Each row below holds a small network's activations on one input, seen along a few directions.
In each table, some parts of the input vary, and every possible input appears once, in random order.
Descriptions start from the smaller parts, as in this example, which fits no table here: one of 4 places along a line, together with either a single point or one of 9 places along a line or (one of 3 separate values, together with one of 8 places around a ring).
Shared parts are said once, and a part with two or three values counts as separate values.
(in the rows, 128 means zero)

Other details of the inputs vary at random and push rows far along two fixed directions, the same in every table; ignore that.

Table:
row 1: [126 120 145 154 108 140 121 139 122 143 126 144]
row 2: [ 88 118 160 152 126 142 139 139 109 124 132  86]
row 3: [180 138 111 113 128  93 152 127 149 140 155 167]
row 4: [ 91 157 134 136 167 190  87  82 119  93  85  67]
row 5: [117 135 138 127 170 154  97  99  92 104  77  44]
row 6: [209 168  46 140 110  62  82 137 160 157  62 136]
row 7: [219 161  72 131 145  89  64 116 157 134  87 147]
row 8: [129 116 129 151 133 158 102 129 114 112  94 131]
row 9: [211 133  84 132 135 110  73 140 164 142  96 174]
row 10: [184 145 137 105 101  56 158 174 154 144 201 206]
row 11: [106 142 144 140 157 159  87  77  93 139  69  18]
row 12: [125 138 116 135 157 156 123  83 103 135  75  43]
row 13: [ 93  91 173 100 145 142 135 114 124 130 129 134]
row 14: [ 58  94 199  78 142 143 177 106  83 107 205 112]
row 15: [107 118  99 152 119 136 110 124 118 132 111  91]
row 16: [ 97 125 144 115 173 153  80  46 111 128  57  53]
row 17: [140 164 140 118  88  90 176 189 164 122 216 205]
row 18: [ 77  99 183 127 132 133 183 177 100  79 178 124]
row 19: [214 147  40 176 100 117  91 130 166 167  63 170]
row 20: [126 127 103 150 114 103 121 146 139 128  91 121]
row 21: [109 155 121 131 135 161 145 106 142 118 132 116]
row 22: [129 124 107 156 119 130 157 145 132 129 120 114]
row 23: [154  99 130  91  91  90 166 179 148 143 214 224]
row 24: [ 87  88 216  97 134 145 172 144 112 129 200 149]
row 25: [ 33  77 210 116 130 155 187 140  86 100 162 141]
row 26: [156 108 129 115 131 136 147 128 148 146 141 162]
row 27: [115 157  94 127 113 140 111 115 144 126 139 130]
row 28: [122 159 116 116 108  99 153 157 164 115 158 185]
row 29: [106 121 129 107 123 116 150 133  99 126 159 104]
row 30: [133 117  90 152 105 141  96 120 125 147 106 143]
Description of these inputs: one of 5 separate values, together with either a single point or one of 5 places around a ring.
Q: The inputs of row 20 and row 2 match in every part but the choice among 5 separate values. If row 25 is changed in the same way as row 20 into row 2, which row does it become?
A: row 1
Q: Start at row 12 and move only the place on the ring of 5, one step at a time. The first step leads to row 22. Which rows follow, in order?
A: row 19, row 26, row 3
Q: Which other rows agree with row 7 in the choice among 5 separate values? List them by row number.
A: row 4, row 5, row 8, row 9, row 18

Table:
row 31: [127 128  81 102 126 124 109  96 129 134 107 134]
row 32: [185 125  88 137 142  79  92 186 125  77  76 174]
row 33: [201 149  75 115 148 111 146 117 151 127 113 154]
row 34: [ 24  70 169 131 127 190 187 133  78 106 141 109]
row 35: [150 117  89 161  92 145  99 150 122 159 125 136]
row 36: [130 154  69 156 121 131 145 130 127 114  87  97]
row 37: [201 156  82 165 114 127 135 158 136 137 133 126]
row 38: [166 164 123 166 136 139 130 128 134 135  77 106]
row 39: [148 180 103 115 156 143  94  94 172 115 114 113]
row 40: [138 151 126 105 126 118  84  92 133 153  97 130]
row 41: [ 44 103 199  80 154 112 163  90  86 119 173  61]
row 42: [238 138  93 136 116  52  76 221 132 100 135 199]
row 43: [194 150 109 117 159 144 111  95 127 137 131 100]
row 44: [135 132 110 119 142 166  69  92 170 141 104 149]
row 45: [205 103  87 100 105  57 113 153 166 189 136 189]
row 46: [162 158  75 107 142 108 136 106 139 121 113 128]
row 47: [138 138  81 152  84 128 101 150 122 147 133 121]
row 48: [ 87 154 109 165 120 157  85  88  91 126 101  37]
row 49: [109 107 150 135 167 208  65  47 148 132  80 116]
row 50: [160 114 106 113 129 149  75  96 123 162 128 128]
row 51: [ 65 126 156  83 129 104 191 121 103  94 198 147]
row 52: [106 106 161 175 132 182  98  91 108 148  59 108]
row 53: [123  73 148 120  77  71 208 225 133 154 209 199]
row 54: [177 142 102  99 143  74 129 119 144 152 124 100]
row 55: [196 166 133 114 155 114 130 111 146 140 112 143]
row 56: [119 180 106 121 137 125  78  86 167 116 123 124]
row 57: [172  99 124 127 131 153  84  86 124 159 128 149]
row 58: [194 151  67 146  92  46 154 189 162 154 131 137]
row 59: [116 157  66 159  96 100 133 136 130 118 106 126]
row 60: [123 129 181 141 187 141  50 117  86  82  31  76]
row 61: [ 85  84 177  66 127  95 172 135 109 141 191 123]
row 62: [119 142 160 136 122 139 211 195 160  89 203 179]
row 63: [ 10 113 188 125 121 187 165 142 117  89 174 110]
row 64: [105 154 121 118 149 149  69  50  97 130 116  48]
row 65: [ 82 143 128 111 156 187  60  57 145 122  91  81]
row 66: [100  98 110 113 159 183  90  55 107 138  66  92]
row 67: [ 24 111 209 121 117 160 174 138  82 112 155 102]
row 68: [ 96 167 149 118 154 133  78  48 109 131  82  68]
row 69: [194  85 113 121 125  92 103 112 151 182 109 166]
row 70: [185 101 132 127 150  54  88 188 121 107  87 127]
row 71: [168 152  67 153  75  31 133 178 157 156 135 145]
row 72: [159 107 149 124 105  65 242 223 140 128 213 172]
row 73: [ 94 109 164  76 119 132 150 127  99 126 215 137]
row 74: [ 93 161 137 132  76  80 193 210 167  93 232 212]
row 75: [ 71 119  91 152 119 169 114 102 103 122  70  73]
row 76: [115  88 215  97 130 129 172 128 117 136 183 205]
row 77: [162 164  83 156 106 121 126 150 126 132 136 102]
row 78: [ 88 167 119 160 146 184 108 105 145 100  87  60]
row 79: [203 106  74 124 108  98 126 130 161 153 124 235]
row 80: [ 57 145 187 130 101 103 187 159 103 106 182 137]
row 81: [ 29  76 186 116 121 140 176 140  83 127 155  63]
row 82: [145  78 120 168 113 125 117 130 130 170  86 122]
row 83: [103 165 140 156 141 155 119 102 110 124  70  54]
row 84: [ 90 107 140 179 137 211  88  93 142 125  75 112]
row 85: [ 90  99 208  81 133 136 164 128 109 137 178 173]
row 86: [183 166  94 108 136 113 109 111 132 137 148 111]
row 87: [ 71 100 194 130 105 144 179 168 104 131 164 162]
row 88: [ 76 108 222 109 169 137 142 197 118  31 173 163]
row 89: [179 148  64 163 119 121 162 154 145 121  99 142]
row 90: [241 139  89 105 134  51 149 153 172 163 141 161]
row 91: [ 76  65 163 143 109 157 205 158 102 111 166 179]
row 92: [190 184 109 109 133  84 117 120 154 143 117 148]
row 93: [ 60  63 202 147 123 198 166 127  72 120 176 114]
row 94: [ 76 121 125 165 132 206  85 106 142 126  79  97]
row 95: [167 165 120 119 168 156 115 100 173 114 121 130]
Q: The inputs of row 75 and row 47 match in every part but one. If row 33 is changed in the same way as row 75 into row 47, which row does it become?
A: row 43
Q: What is each input in this table made of?
A: one of 5 separate values, together with either a single point or (one of 2 separate values, together with one of 6 places along a line)
Q: Start at row 76 and move only the place on the line of 6, one step at a time. The first step leads to row 85. Which rows follow, in order?
A: row 40, row 68, row 92, row 55
Q: Which other rows does row 56 become when the choice among 2 separate values takes its other values? List them by row number.
A: row 74
Q: Which other rows does row 58 become when the choice among 2 separate values takes its other values? List them by row number.
A: row 54
